These are the activations of a small neural network, seen along a few directions. Each row is one input.
In each table, some parts of the input vary, and every possible input appears once, in random order.
Descriptions start from the smaller parts, as in this example, which fits no table here: values(2) and (point or ring(11) or (line(4) and ring(5))).
Shared parts are said once, and a part with two or three values counts as separate values.

Other details of the inputs shift rows strongly along three fixed directions, in all tables alike. That doesn't count.

Rows:
x1: [-32 -16 -13  12  27  11 -25 -10 -15  12  -2]
x2: [ -4  -3  19  -6 -20  13   7  26  -9 -22  -1]
x3: [ -5  -6  20 -10 -20   9  10  23  -7 -19   1]
x4: [ 43  26 -42  -1  18  -8  40 -11  38   0  18]
x5: [-27 -25 -12   4  35   0 -15 -21 -21  21   0]
x6: [-11  -9  20  -7 -20 -20   6  16 -11 -11  11]
x7: [  7 -12  24  -8 -25   0   9 -12   6 -33  -5]
x8: [  0  -5  22   4 -24 -20  -3 -12  -1 -34   3]
x9: [-24 -26 -19   2  33  27  -7 -16 -15  20 -11]
x10: [ -1 -17  21 -18 -20  -5  23  12 -13  -9  -1]
x11: [-33 -15 -14  12  26  13 -29  -7 -15   9  -2]
x12: [ 43  32 -50 -14  14   5  23  14  12   1  20]
x13: [-17  25  17   2 -38   4 -13   0  -8 -27   6]
x14: [ 64  35 -44  -9   6   3  16 -36  25   1  22]
x15: [-22 -30 -19  -3  36  23  -5 -21 -17  24 -10]
x16: [-11 -10  20  -8 -19 -23   7  14 -12 -11  10]
x17: [ 34  33 -48  -6  17 -18  12  12   8   1  31]
x18: [ 46  36 -44   1  19   0  31 -11  39  -9  15]
x19: [  2  -1  24   6 -37 -15  -1 -27  -5 -27   9]
x20: [ 35   8  36  16  25   0 -44   3  35 112 -78]
x21: [-25 -21 -20   4  30  35 -17 -10 -13  12 -12]
x22: [-32 -17 -12  11  29  10 -23 -11 -16  12  -1]
x23: [ 49  43  79  33 -30 -45 -28  20  67  59 -70]
x24: [ 37  41 -45  -3  18 -10   4  18   7  -5  31]
x25: [-13  -6  18  -3 -20 -18   4  18 -10 -14  10]
x26: [-11  19  19  -9 -39  26  -1   1  -3 -26  -1]
x27: [-13   0  20  -2 -18 -11  -3  22 -10 -20  11]
x28: [-31 -23 -16   7  29   4 -20 -15 -15  17   1]
x29: [-15  -8  22  13 -19 -25  19  -4  12 -23   7]
x30: [-24 -30 -21  -1  32  26  -8 -18 -13  21 -10]
x31: [ -5  -9  18 -10 -22   6  14  21  -7 -17  -1]
x32: [ -6 -10  18 -10 -23   5  16  21  -7 -15  -1]
Description of these inputs: values(2) and (point or line(4) or line(11)).
- The inputs of x15 and x16 match in every part but the values(2) part. If x31 is changed in the same way as x15 into x16, which row does it become? => x22
- Which other rows does x6 become when the values(2) part takes its other values? List them by row number. => x20
- Which other rows does x4 become when the line(4) part takes its other values? List them by row number. => x7, x14, x18
- Which other rows does x27 become when the values(2) part takes its other values? List them by row number. => x3
